Each row below holds a small network's activations on one input, seen along a few directions.
Each table varies a few parts of the input and shows all the possible inputs, shuffled.
Descriptions start from the smaller parts, as in this example, which fits no table here: one of 8 places around a ring, together with either a single point or one of 9 places around a ring or (one of 2 separate values, together with one of 6 places along a line).
Shared parts are said once, and a part with two or three values counts as separate values.
(in the rows, 128 means zero)

Other details of the inputs vary at random and push rows far along two fixed directions, the same in every table; ignore that.

Table:
x1: [100 144  87 149 122 119 139 122 153 143  94]
x2: [102 141 116 158 121 100 128 126 149 151  97]
x3: [101 135  85 152 108 114 133 117 143 130 103]
x4: [144 140 166  86 167 119 148 155 161  98 122]
x5: [135 125 157 111 173 148 170 136 132 102 112]
x6: [111 148  97 173 117 120 117 143 156 145 103]
x7: [157 129 165 124 160 144 176 141 140 112 130]
x8: [102 133 115 162 107  95 123 120 140 140 104]
x9: [126 106 148  81 129 143 106 119  73 125 190]
x10: [151 147 163 130 168 144 164 141 138 103 137]
x11: [114 105 102 131  77 126  52 106  98 167 159]
x12: [124 135 159 114 179 126 171 139 133 108 136]
x13: [137 119 156 118 164 141 171 130 126  85 116]
x14: [134 137  92 155 115 117 139 124 143 152  79]
x15: [154 116 152  93 115 163  95 117  77 123 193]
x16: [150  99 151  36 100 142  58 129  76 120 198]
x17: [115 116  90 133  68 141  49 120  93 163 162]
x18: [135 135  97 165  89 113 134 120 144 144 101]
x19: [135 129  89 158 101 112 134 117 134 140  87]
x20: [134 121 172 132 180 131 153 140 148 110 137]
Each input here is: one of 2 separate values, together with either a single point or one of 9 places around a ring.
- The inputs of x2 and x8 match in every part but the choice among 2 separate values. If x14 is changed in the same way as x2 into x8, which row does it become? => x19

Table:
x21: [110 130  87 162 101 118 143 109 136 151  64]
x22: [108 152  86 180 118 122 139 119 139 173  90]
x23: [133 145  77 166  85 106 152 111 143 141  92]
x24: [113 100 144  47  83 158  15 116  72 178 229]
x25: [111 123  89 198  93 109 132 114 142 128  98]
x26: [ 97 136  84 187 119 102 139 107 129 155  95]
x27: [119  96 124  20  94 154  30 110  52 132 219]
x28: [134 144  74 153  95 110 146 109 140 145  73]
x29: [138 156  77 173  93 123 144 123 153 153  97]
x30: [115 164  81 154 103 103 111 154 155 134  86]
x31: [100 125  87 197 110 107 133 109 134 142  96]
x32: [119 161 116 167 101  87 105 140 166 160  92]
x33: [113 123 203  76 207 121 186 156 148  57 146]
x34: [102 148  85 194 126 119 132 118 139 167 100]
x35: [150  78 126  75  58 177  52  97  32 153 221]
x36: [141 115 188 148 204 163 183 141 127  88 155]
x37: [111 154  81 147  95  86 118 143 145 121  81]
x38: [128 144  81 157 106 134 132 119 151 157  63]
x39: [167 112 209  84 218 126 179 173 168  82 144]
x40: [135 139 189  82 215 140 176 161 160  53 154]
x41: [148  78 124  40  81 189  55  92  32 164 184]
x42: [165 126 221  98 202 120 178 148 144  40 144]
x43: [168 137 218 107 206 135 167 158 154  57 147]
x44: [111  87 151  36  84 144  26 106  61 160 228]
x45: [177 133 181 100 197 166 201 143 136  86 133]
x46: [ 78 157  90 144 113  96 110 142 171 146  94]
x47: [115 134  90 206 100 126 124 125 151 140 103]
x48: [130 144  87 193  88 125 134 127 154 143 102]
x49: [141 117 193 114 205 146 209 131 113  90 143]
x50: [163 101 213  74 216 112 191 164 159  65 141]
x51: [140  85 127  57  84 203  42 100  32 187 195]
x52: [114 150 116 161  93  70 112 130 156 148  87]
- What is each input in this table made of? => one of 2 separate values, together with either a single point or one of 6 places around a ring or one of 9 places around a ring
- The inputs of x34 and x26 match in every part but the choice among 2 separate values. If x32 is changed in the same way as x34 into x26, which row does it become? => x52
- Change only the choice among 2 separate values in x44. List by row number the other rows that result. => x24
- Change only the place on the ring of 9 in x35. List by row number the other rows that result. => x21, x23, x25, x26, x28, x31, x41, x49

Table:
x53: [121 136 181  84 173 151 121 144 117  92 196]
x54: [101 181  97 199 104  80 110 150 186 158  95]
x55: [121 128  85 110  55 137  68  91  66 150 173]
x56: [113 105  81 109  94 168  64  94  56 187 137]
x57: [162 110 185 137 162 189 149 131  85 123 180]
x58: [130 155  70 176  82  80 162 112 171 149  66]
x59: [133 171  83 203  82  75 153 112 165 138  75]
x60: [112 126 177  46 174 148 129 146 117 110 170]
x61: [131 141  76 176  85  87 125 131 199 140  48]
x62: [128 128 143 163 194 158 224 130 160  92  95]
x63: [145 112 112 124  54 140  29 127  94 160 163]
x64: [119 114  72  85  58 140  78  92  74 159 162]
x65: [ 87 102 210 203 204  49 201 135 189  83 103]
x66: [167  97 196  54 152 148 131 143 120 102 145]
x67: [ 92 132  90  70  95 126  35 121  87 178 152]
x68: [119 123 170  59 177 156 132 144 125 100 185]
x69: [148 137 202  93 172 142 122 147 128 110 196]
x70: [112 153  85 185  99  98 122 132 179 103  70]
x71: [168  92 170 120 173 185 158 129  92 128 174]
x72: [118  95  70 131  86 177  71 102  65 181 164]
x73: [ 45  67 121 134  86  94  40  86  73 160 185]
x74: [ 95 170  91 154 103  72 120 139 191 179  65]
x75: [102 168  83 168 106  80 124 137 202 167  78]
x76: [172 115 184  62 161 131 155 125  84 108 154]
x77: [145 125 175  98 151 155 155 132  84  76 190]
x78: [151 111 111 116  53 137  30 113  98 158 159]
x79: [134 146 167 165 180 121 190 167 183  42  97]
x80: [172  99 190  59 165 140 117 143 108 101 139]
x81: [106 170 168 157 198 113 186 172 184  69 123]
x82: [112 117  82  71  57 133  79  95  67 166 147]
x83: [138 116 100  78  50 123  79  97  73 186 146]
x84: [ 96 136  73 172 109 134 148 108 140 164  64]
x85: [172 125 193 106 148 147 157 136  92  92 189]
x86: [115 139  79 187  96 120 147 109 150 189  54]
x87: [142 110 167 124 167 194 150 115  83 106 176]
x88: [107 163  78 183 113  76 116 148 194 166  88]
x89: [128 142 156 192 191 158 211 143 146  84 110]
x90: [127 135 158 117 179 114 197 155 187  61  67]
x91: [161 100 178  96 176 175 144 120  79 139 148]
x92: [108 144  75 146 111  89 114 133 164 122  43]
x93: [123 110  69 100  64 135  73 104  69 157 171]
x94: [101 172  87 158 117  65 108 140 181 176  59]
x95: [123 119 164  75 181 151 125 155 119  99 193]
x96: [180  90 182  86 161 151 127 153 123  90 168]
x97: [135 132 153 133 186 121 204 155 198  48  79]
x98: [141 112 102 148  71 173  66  91  67 194 165]
x99: [152  92 163  78 162 160 126 150 114  72 170]
x100: [122 137  72 201 100 128 152 107 158 177  67]
x101: [162 143 153 163 179  95 233 148 176  78  97]
x102: [107 156  70 146 106  82 146 114 138 132  60]
- The inputs of x54 and x81 match in every part but one. If x61 is changed in the same way as x54 into x81, which row does it become? => x97
- The inputs of x70 and x78 match in every part but one. If x102 is changed in the same way as x70 into x78, which row does it become? => x76
- What is each input in this table made of? => one of 2 separate values, together with either a single point or (one of 4 places along a line, together with one of 6 places along a line)
- Change only the choice among 2 separate values in x99. List by row number the other rows that result. => x96
- Start at x102 and move only the place on the line of 6, one step at a time. The first step leads to x82. Which rows follow, in order? => x64, x93, x55, x77

Table:
x103: [150 132 121 119 145 147 149 137 139 114  95]
x104: [127 128 113 108 130 130 150 129 144 132  90]
x105: [ 86 167  97 107 125  95 109 158 170  86 117]
x106: [135 114 126 112  85 108  94 117 123 139 136]
x107: [119 119 129 159 142 148 161 121 127 106 120]
x108: [145 145 106 144 103 113  96 137 159 144  99]
x109: [120  86 156  93 150 165 122 113  71 117 181]
x110: [119 133 122 140 112 145  94 135 118 158 144]
x111: [135 121 163  88 148 184 111 124  82 136 188]
x112: [147 154 116 128 131 131 137 132 140 131  95]
x113: [117 135 128 152 159 154 163 135 147 118 107]
x114: [148 134 128 101 129 164 122 125 100 143 167]
x115: [137 113  92 135  97 151 124 110 101 135 141]
x116: [137 136 147 112 136 110 134 142 165 126 112]
x117: [147 132 132 157 128 124 156 136 134 114 133]
x118: [157 111 131 114 131 150 143 122 109  99 120]
x119: [116 140 134 115 159 116 151 126 140 134 112]
x120: [126 119 102 120  67 106  91 116 109 159 121]
x121: [148 130 136 158 127 121 146 133 148 109 139]
x122: [149 131 134 131 132 145 156 119 109 114 152]
x123: [105 113 121 114 143 153 117 123 108 145 138]
x124: [112 134 148 144 158 117 127 142 157 129 130]
x125: [155 127 126 114 111 139 121 114  98 123 131]
x126: [126 121 161 136 160  97 166 135 141 103 117]
x127: [122 119 129 155  99 133  90 119 120 138 156]
x128: [118 117 130 108 126 119 125 106  99 135 142]
x129: [155 104 182  42 140 157 107 140  88 131 181]
x130: [108 131 138 151 151 120 157 118 123 118 125]
x131: [152 132 124 149 111 113 130 133 133 118 103]
x132: [119 131 128 175 118 124 133 130 132 127 124]
x133: [111 127 140 131 145 128 115 139 125 145 139]
x134: [147 134 127 126 124 144 121 142 123 142 150]
x135: [141 145 117 152 122 124 125 140 160 138 129]
x136: [112 123 147 158 147 110 145 133 130 118 128]
x137: [126 120 165 136 159  94 155 132 156  98 125]
x138: [141 122 108 115 125 164 128 127 113 139 142]
x139: [155 145 138 135 143 123 143 152 153 119  97]
x140: [129 136 123 123 116 111 155 115 130 124 102]
x141: [159 131 147 149 133 111 143 137 156  95 108]
x142: [107 142 136 136 163 130 149 130 135 134 121]
x143: [108 124 111 122 147 121 145 125 142 137  97]
x144: [ 87 123  64 173  48  94  41 102 118 190 127]
x145: [115 122 120 108 116 113  91 129 118 164 134]
x146: [119 134 146 130 157  98 135 140 169 126 113]
x147: [118 110 162  30 132 144  81 140  80  58 223]
x148: [132 146 134 104 142 123 157 131 144 131 103]
x149: [117 140 123 168 127 132 150 116 127 123 120]
x150: [115 110 127 128 148 117 161 116 128 111 109]
x151: [122 118  96 128  99 117 142 112 129 130  90]
x152: [101 140  69 166  56 124  41 117 133 195 128]
- The inputs of x123 and x109 match in every part but one. If x146 is changed in the same way as x123 into x109, which row does it become? => x137
- What is each input in this table made of? => one of 2 separate values, together with either a single point or (one of 4 places along a line, together with one of 6 places around a ring)
- Change only the place on the line of 4 in x111. List by row number the other rows that result. => x110, x113, x152
- Start at x125 and move only the place on the ring of 6, one step at a time. The first step leads to x140. Which rows follow, in order? => x128, x130, x149, x122
- Start at x118 and move only the place on the line of 4, one step at a time. The first step leads to x125. Which rows follow, in order? => x131, x141
